A small network was shown many inputs. Here are its activations along a few directions, one row for each input.
In each table, some parts of the input vary, and every possible input appears once, in random order.
A made-up example of a description, with smaller parts first: one of 2 separate values, together with either a single point or one of 9 places along a line or (one of 6 places along a line, together with one of 8 places around a ring).
Shared parts are said once, and a part with two or three values counts as separate values.

Other details of the inputs vary at random and push rows far along two fixed directions, the same in every table; ignore that.

Table:
row 1: [-28.6 -23.8  18.3  27.5  20.7 -35.6 -10.6  19.5  -3.8  87.8  67.1  58.1
  -5.0  56.6 -37.6]
row 2: [ 33.6  45.5 -61.4  -0.4   8.7 -21.3  57.0 -29.6 -44.6 -10.0 -66.5 -29.3
 -27.8   2.0 -48.0]
row 3: [ 49.2  11.6 -19.6 -43.6 -18.2  40.8  39.6 -27.4   6.6 -43.6 -69.0 -56.2
 -27.3 -49.9  52.5]
row 4: [  2.9  -5.3  21.9 -27.6 -19.5  20.0 -38.6  -3.0  31.2 -31.7   6.6 -17.3
  43.9 -16.3  39.9]
row 5: [  2.0  15.0  17.6 -10.6  -7.7  13.4 -32.2  -3.0  31.3 -30.1  22.8   4.7
  12.9 -26.6  37.6]
row 6: [-51.6 -49.4  17.5  45.9  19.4 -36.1 -17.1  49.7 -17.3  78.1  69.2  59.4
  11.9  70.9 -58.2]
row 7: [  1.7  32.6 -26.4  40.0  -2.9 -23.5  48.8 -17.6 -43.5 -10.0 -50.6 -29.3
 -31.9  11.8 -66.1]
row 8: [ -3.8  12.6  18.8 -15.3   3.8  18.2 -38.7  -4.6  21.2 -22.5  31.1   7.5
  13.8 -30.0  37.2]
row 9: [ -0.2  -7.0   8.2 -27.1  -0.2  17.0 -41.9   6.5  20.0 -25.8  16.2   1.7
  43.0 -21.9  40.2]
row 10: [ -8.7 -34.8  38.5  -9.2  -5.0  39.8 -18.5   8.8  24.0  -7.3  20.2   4.4
 -20.2 -28.5  53.2]
row 11: [ 14.6  12.7  14.5 -39.8  -2.7  13.6 -31.0 -15.6  46.2 -10.8  26.7  11.4
  24.0 -19.6  56.7]
row 12: [ 25.3  42.5 -41.7   9.8 -11.6 -27.5  60.0 -34.6 -41.0  -4.0 -71.3 -40.6
 -27.8  15.1 -50.8]
row 13: [ -0.1  34.6 -44.7  35.1  -0.3 -26.0  50.3  -4.8 -37.5  -5.6 -43.4 -21.5
 -36.5   6.8 -68.2]
row 14: [  1.5 -51.4  27.6 -27.3  -9.4  37.4 -17.5  12.5  25.5 -18.7  -2.1  -7.1
  13.7 -31.4  61.9]
row 15: [-37.9 -35.4  10.9  42.5  25.1 -30.2  -9.6  43.2 -18.3  54.0  42.8  54.2
  13.4  60.7 -50.1]
Each input here is: one of 3 separate values, together with either a single point or one of 4 places along a line.
Q: The inputs of row 2 and row 8 match in every part but the choice among 3 separate values. If row 11 is changed in the same way as row 2 into row 8, which row does it become?
A: row 5
Q: Which other rows does row 13 become when the choice among 3 separate values takes its other values? List them by row number.
A: row 1, row 6
Q: Which other rows does row 9 become when the place on the line of 4 takes its other values? List them by row number.
A: row 4, row 6, row 15

Table:
row 16: [ 10.0   9.6  10.0 -59.0 -11.7  25.5 -54.0  -8.6  44.1 -33.3  26.0 -14.0
  38.9 -22.8  59.3]
row 17: [ -6.3   0.2  -8.3  17.6   3.3  12.4  14.4  21.7 -15.5  -9.6 -11.3 -14.0
 -21.8 -11.6  -8.8]
row 18: [-27.0 -51.9  22.9  17.9  28.5   5.1 -20.2  44.7  -6.7  66.2  65.5  50.0
   7.4  38.6  -0.6]
row 19: [ 14.0   3.1 -10.3 -31.9  -8.6  30.9  -5.4  -4.5   4.5 -37.2 -23.9 -35.0
  12.1 -55.4  42.2]
row 20: [ 22.3  42.3   0.2 -14.3 -12.2  13.7 -13.9 -19.4  34.4 -55.0  -6.3 -12.7
  14.6 -40.2  35.4]
row 21: [  9.1 -12.6  33.0 -37.9  -5.5  42.6 -39.2  -7.7  29.7 -35.1  15.1 -13.9
  36.5 -53.8  83.9]
row 22: [  7.9 -20.2  35.5 -43.9 -12.4  29.9 -45.6 -15.4  40.9 -40.0   6.4  -0.2
  27.3 -48.1  78.0]
row 23: [ 41.8  30.4   9.1 -67.9 -22.5  38.1 -12.4 -40.8  45.7 -23.4   3.1 -35.1
 -23.3 -66.5  83.3]
row 24: [ 18.7  29.7 -36.1  -5.3 -31.5   5.6  45.3 -12.8  -1.2 -46.8 -64.6 -57.0
 -16.8 -25.9 -17.8]
row 25: [ 36.2  34.9   6.2 -20.5   0.3  14.2  30.5 -47.8   4.0  -1.2 -26.4 -25.8
 -38.3 -23.2  27.0]
row 26: [-27.5 -30.4  16.0  21.9   6.6  -5.0  -8.6  26.6   0.2  15.6  22.7  29.6
 -24.6  14.0 -15.0]
row 27: [ 24.9  30.1 -26.2   6.3  -9.2  21.0  40.4  -9.4 -23.0 -60.2 -68.6 -52.9
 -23.7 -32.9   1.7]
row 28: [-15.5  -1.6  18.0 -15.7   2.5  -5.2 -45.6   6.0  30.1  13.5  60.4  35.3
  33.9 -16.0  33.6]
row 29: [ 32.7  51.6 -77.9   2.7  -0.3 -30.9  62.3  -9.6 -36.2 -20.7 -71.6 -26.1
 -21.8   6.6 -59.5]
row 30: [-11.2   1.1  32.7  -9.3   5.6  -2.7 -47.0  -3.5  29.0  10.5  54.0  39.4
  40.0 -11.3  39.9]
row 31: [ -7.7 -21.9  35.1  -9.0 -13.8   5.2 -23.8  -1.0  23.4  13.4  23.4   5.4
  31.7  -4.4  28.7]
row 32: [-12.6  19.3 -23.8  44.2  14.5 -34.4  23.5  15.4 -19.3  19.7   9.5  19.0
 -22.2  23.7 -61.7]
row 33: [-21.9  10.5 -16.9  38.7   8.7 -23.0  11.6   6.3 -30.1  15.1   5.0  -0.8
 -22.6  32.2 -67.9]
row 34: [-22.3 -50.4  38.7  24.0  32.1   5.9 -19.8  34.8  -7.5  61.2  62.2  52.3
  13.7  45.1   6.1]
row 35: [ -2.2 -15.5  -7.7  28.0   2.4 -27.6  37.1  10.1 -22.8  40.3 -15.8   5.6
  -4.6  52.9 -46.2]
row 36: [ 12.6 -23.2  14.1 -22.6   0.7  17.5 -17.1  -3.8  23.8 -12.9  -3.3  12.2
   9.4  -2.8  37.8]
row 37: [  3.8  28.4 -21.1   0.7  -4.4  -9.1   8.7 -27.7 -27.1 -20.4 -36.4 -27.1
   4.3  -1.8 -22.8]
row 38: [ -2.8 -29.9  -9.8  -5.0   6.8  -1.2   0.1  11.8   2.6  13.1  -1.6  18.5
 -10.0  16.5  -0.8]
row 39: [  1.2  16.1 -25.1  22.0  15.1 -27.7  25.3  -4.5 -42.9  17.8 -27.2  -3.9
  -9.2  49.9 -63.5]
row 40: [-11.3   7.2  30.8   3.1  -2.3  12.7 -42.7  -6.7  19.8 -11.3  35.5   5.2
  15.9   0.3  12.7]
row 41: [ 27.7  37.1 -26.0 -10.3   2.9 -10.5  16.6 -13.0   0.6 -17.9 -28.3   0.3
   9.9   1.2  -6.5]
row 42: [-38.7 -41.6  13.2  39.0   7.0 -34.4   6.3  28.2 -22.0  77.1  37.5  34.2
   0.3  48.2 -52.1]
row 43: [-14.0  -6.9   4.0  46.6  -5.0 -19.7  36.0  11.0 -22.9  24.6  -9.4   1.9
 -17.7  36.8 -55.6]
row 44: [-17.6 -35.5  14.2   2.5  -1.0 -12.2  -7.9  24.9  14.7  48.3  37.0  22.9
  14.9  37.6  -3.4]
row 45: [-38.5 -55.0  28.7  16.2  17.6 -14.4 -27.4  26.2  -2.2  50.7  48.7  50.3
  -1.9  22.0  -9.3]
row 46: [ 15.8  19.6 -39.8  27.7  -7.5 -11.7  63.8 -12.0 -43.7 -43.5 -88.0 -33.4
 -51.6  -1.5 -51.6]
row 47: [ -1.9  25.2 -33.5  -6.7  -6.8 -10.9   8.8 -19.4 -24.3 -18.9 -29.3 -30.2
  -0.5  -7.3 -26.4]
Q: The inputs of row 19 and row 21 match in every part but one. If row 26 is changed in the same way as row 19 into row 21, which row does it become?
A: row 46
Q: Describe the family of inputs behind these rows.
A: one of 2 separate values, together with either a single point or (one of 3 separate values, together with one of 5 places along a line)
Q: Which other rows does row 26 become when the choice among 3 separate values takes its other values? List them by row number.
A: row 38, row 45
Q: Which other rows does row 17 become when the choice among 2 separate values takes its other values? List them by row number.
A: row 27
Q: Which other rows does row 33 become when the choice among 2 separate values takes its other values? List them by row number.
A: row 40
Q: Which other rows does row 46 become when the choice among 3 separate values takes its other values? List them by row number.
A: row 22, row 36

Table:
row 48: [-25.1  -0.7  13.0  35.1  21.4 -23.8 -13.5  11.4 -17.0  36.0  40.6  37.3
   2.2  33.7 -36.0]
row 49: [ 10.3 -14.6  41.2 -36.2 -14.0  37.4 -31.9  -5.9  50.7 -14.5  26.9  -1.6
   8.5 -34.7  75.4]
row 50: [-19.0   6.0   9.6  14.0   8.4 -12.4 -21.2   6.6   0.8  17.6  38.8  21.2
   6.1  10.4 -14.6]
row 51: [ -8.2 -26.3  36.2  -8.8   0.1  16.0 -18.9   4.3  18.8  25.2  36.5  12.7
  -3.9  -5.0  33.4]
row 52: [ 12.4  13.3 -29.3  -5.8 -17.9   4.5  27.6 -11.0 -14.1 -37.5 -56.5 -44.5
  -5.2 -17.9 -11.7]
row 53: [ 40.0  50.3 -25.1 -53.4 -21.2  16.0  -8.2 -39.2  26.1 -65.0 -40.3 -42.2
  30.0 -44.5  43.5]
row 54: [ -7.3 -32.9  23.9  -7.0  11.7  16.9 -22.7  16.0   9.6  11.8  27.0  22.8
   7.5  -3.6  32.7]
row 55: [ 19.9  40.5 -44.6  -0.7  -7.2 -23.2  31.9 -17.5 -13.2 -17.0 -42.9 -20.3
  -3.8   6.7 -36.3]
row 56: [ -3.2  -0.2 -27.3  31.1  -3.8 -18.7  43.4   6.5 -34.1  -1.3 -44.6 -16.5
 -20.6  22.6 -55.5]
row 57: [  1.0 -19.0  28.3  -4.7   3.2  14.3  -6.0  -3.6   7.1  15.3  13.3   6.4
  -8.0  -2.5  25.9]
row 58: [ 20.2  49.8 -36.7  -2.5 -11.8  -5.8  22.2 -20.4  -5.5 -48.1 -45.2 -32.0
  -9.1 -22.2 -17.3]
row 59: [-20.9  -3.7   1.2  18.3  14.2 -31.3  -9.7  10.9  -9.6  51.6  41.1  34.4
   9.9  42.0 -37.0]
row 60: [  1.4  -6.6 -35.9  23.5  10.6 -12.9  47.5  10.6 -44.5  11.4 -41.7 -10.1
 -34.6  12.2 -45.4]
row 61: [-28.2 -34.4  20.2  33.0  12.7 -13.2  -4.5  21.4 -18.8  38.0  23.6  26.5
   4.2  38.5 -28.9]
row 62: [  6.7 -21.6  25.3 -35.9  -6.3  36.3 -36.1   9.8  43.8 -23.5  23.3   5.7
  16.9 -35.7  71.8]
Q: Describe the family of inputs behind these rows.
A: one of 3 separate values, together with one of 5 places along a line
Q: The inputs of row 51 and row 50 match in every part but the place on the line of 5. If row 57 is changed in the same way as row 51 into row 50, which row does it become?
A: row 48
Q: Which other rows does row 61 become when the choice among 3 separate values takes its other values? List them by row number.
A: row 52, row 56
Q: Which other rows does row 62 become when the choice among 3 separate values takes its other values? List them by row number.
A: row 54, row 60
